A small network was shown many inputs. Here are its activations along a few directions, one row for each input.
In each table, some parts of the input vary, and every possible input appears once, in random order.
Descriptions start from the smaller parts, as in this example, which fits no table here: one of 2 separate values, together with either a single point or one of 9 places around a ring or (one of 4 places along a line, together with one of 5 places around a ring).
Shared parts are said once, and a part with two or three values counts as separate values.
In the rows, 128 means zero.

Other details of the inputs vary at random and push rows far along three fixed directions, the same in every table; ignore that.

Rows:
R1: [184 163 181  25 112 127  49 237 119  86  74]
R2: [125  91  47 153 174 114 113 158  83 182  87]
R3: [134 119 108 112 128 185 114  84 110 146 156]
R4: [116 145 152 121 122 153 126 119 143 106 140]
R5: [143 103  80 113 116 171 136 113 124 154 148]
R6: [118 133 147 130 113 117 141 101 153 106 158]
R7: [106 147 117 162 167  79 141 157 123 156 107]
R8: [133 132 145 119 114 118 138 117 153 107 137]
R9: [126 140 151 132 113 120 149 121 134 125 132]
R10: [130 141 149 112 125 153 125 135 140 105 123]
R11: [104 145 118 161 168  74 141 154 118 153 110]
R12: [147  91  67 129 116 178 121 128 101 163 108]
R13: [119 133 135 151 103 140 124 120 143 117 130]
R14: [127 132 147 123 115 113 140 105 150 105 145]
R15: [127 144 146 116 124 159 126 135 143 105 125]
R16: [114 136 125 149 172  60 140 150 108 143 101]
R17: [127 139 153 130 115 116 148 120 131 122 131]
R18: [132 123 140 138 110 126 122 129 134 114 117]
R19: [111 137 125 151 171  61 139 148 108 144 106]
R20: [130 118 148 140 115 117 121 120 130 111 128]
R21: [138 102 107  93 131 176 114 116 104 144 132]
R22: [105 134 109 152 173  68 134 146 136 138 119]
R23: [155  99  79 104 118 170 134 126 124 155 129]
R24: [117 132 149 165 112 129 126  90 136 111 165]
R25: [111 140 155 120 125 148 125 114 141 108 143]
R26: [144 111  86  98 125 204 120 127 108 146 128]
R27: [123 133 147 127 114 114 140 102 151 106 151]
R28: [126 118 148 144 115 118 122 117 130 112 133]
R29: [138  84  88 133 124 154 120 116  97 153 129]
R30: [149  88  70 127 118 171 120 128  99 161 106]
R31: [113 131 126 135 189  84 121 157 120 132  89]
R32: [102 142 120 159 169  70 141 149 114 149 113]
R33: [192 160 172  28  93 108  59 232 136  89  88]
R34: [144 107  88 120 121 164 146 124 103 169 123]
R35: [114 139 156 140 114 115 151 106 131 120 152]
R36: [129 137 139 129 110 137 142 122 166 116 144]
R37: [144 101 108  90 133 172 112 119 103 145 125]
R38: [133 120 143 137 112 122 121 127 131 113 118]
R39: [123 141 140 135 109 138 143 114 168 116 155]
R40: [113 153 155 161 115 124 154  80 135 118 178]
R41: [111 145 117 159 168  78 143 160 123 155  97]
R42: [126 133 162 108 130 134 118 120 135 108 129]
R43: [114 124 142 152 109 129 126 114 136 115 140]
R44: [117 148 146 149 113 125 144  74 157 105 183]
Each input here is: one of 4 separate values, together with either a single point or one of 10 places around a ring.
- Changing only the choice among 4 separate values turns R30 into R23. The same change can be made to R43. Which row results? => R22
- Changing only the choice among 4 separate values turns R39 into R7. The same change can be made to R36. Which row results? => R41
- Change only the choice among 4 separate values in R3. List by row number the other rows that result. => R24, R40, R44
- Change only the place on the ring of 10 in R21. List by row number the other rows that result. => R1, R4, R10, R15, R25, R26, R31, R37, R42
- Change only the choice among 4 separate values in R38. List by row number the other rows that result. => R8, R17, R31

Rows:
R45: [ 79 168 167 181 157  86 153 106 163 103 140]
R46: [124 131  91 122 218  60  89 208  89 149  54]
R47: [134 125  92 130 167  71 109 196 100 160  79]
R48: [102 158 169 168 124  66 155 131 176  98 129]
R49: [144 110 116  92 137 151  97 149 108 128 106]
R50: [180 155 184  37  69 175  78 180 139  92 124]
R51: [129 120 101 106 141 151 143  90 115 153 158]
R52: [106 153 175 133 104 145 147 100 161  97 156]
R53: [182 139 181  53  46 162  60 178 128  86 127]
R54: [132 102 101 140 114 154 135  98 112 145 135]
R55: [151 115 110 111  93 157 131 130 124 137 134]
R56: [138 104 105 142 114 154 141 103 114 151 140]
R57: [ 95 160 181 173 122  67 153 122 161  97 134]
R58: [ 87 165 178 166 165  68 137 126 157  93 118]
R59: [123 109 102 140 154 152 140 108 115 153 131]
R60: [129 101  87 133 133 137 164  85 103 159 166]
R61: [115 105  85 143 143 166 159  91 129 158 142]
R62: [131  93 103 140 113 152 131  97 115 145 135]
R63: [134 110  98 141 111 154 143 104 113 150 140]
R64: [144 142 100  99 175  89  97 208 119 143  74]
R65: [117 147 189 124  99 149 117 109 162  72 156]
R66: [138 104 102 144 118 153 139  98 113 148 138]
- What do these inputs look like to the network? => one of 2 separate values, together with either a single point or one of 10 places along a line
- Changing only the choice among 2 separate values turns R45 into R63. The same change can be made to R58. Which row results? => R66
- Change only the choice among 2 separate values in R54. List by row number the other rows that result. => R46

Rows:
R67: [144 103  98 116 109 174 132 114 108 150 137]
R68: [143 120  73  95 214  75  79 216  77 167  58]
R69: [118 147 152 133 141 104 126 133 134 115 126]
R70: [ 93 129 126 180 152  97 159  99 136 136 135]
R71: [142 153 172  92 100 139 101 157 140  97 125]
R72: [122 154 173 116 125 128 112 141 157  89 124]
R73: [ 99 121 122 188 142  91 166  91 136 136 137]
R74: [123 158 180 107 125 122 111 146 150  89 127]
R75: [149 140 160  97  91 140 111 140 130 107 133]
R76: [149 167 167  81 100 128 119 158 147 104 136]
R77: [123 136 145 143 119  95 126 148 138 117 117]
R78: [153 152 153  89  90 137 129 145 143 116 142]
R79: [153 106  63 117 181  61  89 209  73 177  68]
R80: [134 146 169 133  91 111 116 146 152  92 124]
R81: [ 90 131 130 165 169  99 151  91 141 126 145]
R82: [156  80  75 116  92 189 139  91 100 163 149]
R83: [ 90 145 124 156 164 104 172  99 153 130 146]
R84: [ 96 126 124 181 152  93 159  91 135 136 142]
R85: [ 88 126 124 186 151 101 162  95 141 135 136]
R86: [156  79  69 121  89 200 136 101 105 161 138]
R87: [130 156 176 113 114 112 113 137 142  96 137]
R88: [140  89  82 110 122 213 131  95 114 150 139]
R89: [ 98 126 128 185 138  88 155 109 144 129 127]
R90: [ 87 128 123 188 160 110 156  92 145 128 135]
R91: [ 95 126 125 181 150  90 158  90 136 135 148]
R92: [ 91 129 126 176 161  93 154  89 136 133 148]
R93: [122 143 150 138 130  97 127 136 133 117 127]
R94: [143 144 161  95 101 149 108 143 133 105 133]
R95: [ 85 129 128 169 170 114 155  96 145 127 132]
R96: [139 141 158  90 110 157 104 141 143 102 124]
R97: [146 153 171  91  99 139  96 158 140  96 122]
R98: [144  93  82 115 112 204 131  99 109 154 141]
R99: [147  87  79 117  99 201 137  94 106 160 142]
R100: [149 137 152 103  88 150 107 143 136 106 128]
R101: [142  95  87 111 115 197 137  94 103 157 145]
R102: [ 92 132 128 176 161 101 157  93 135 132 142]
R103: [138  94  88 104 125 202 136  92 109 153 143]
R104: [139 148 171 124  95 103 119 141 142  99 131]
R105: [147 145 165  80 107 152 102 142 135  98 133]
R106: [145 115  67 120 191  76  84 218  80 170  53]
R107: [159 155 164  91  83 119 125 159 150 111 134]
R108: [153  81  77 118  91 194 140 100 102 162 143]
R109: [124 157 177 109 128 119 116 134 147  91 129]
R110: [154 110  64 112 186  64  86 226  69 178  49]
- What do these inputs look like to the network? => one of 4 places along a line, together with either a single point or one of 10 places along a line
- Changing only the place on the line of 4 turns R92 into R91. The same change can be made to R102. Which row results? => R93
- Change only the place on the line of 10 in R105. List by row number the other rows that result. => R68, R72, R74, R81, R88, R95, R96, R103, R109
- Change only the place on the line of 10 in R86. List by row number the other rows that result. => R73, R77, R79, R80, R82, R89, R104, R108, R110
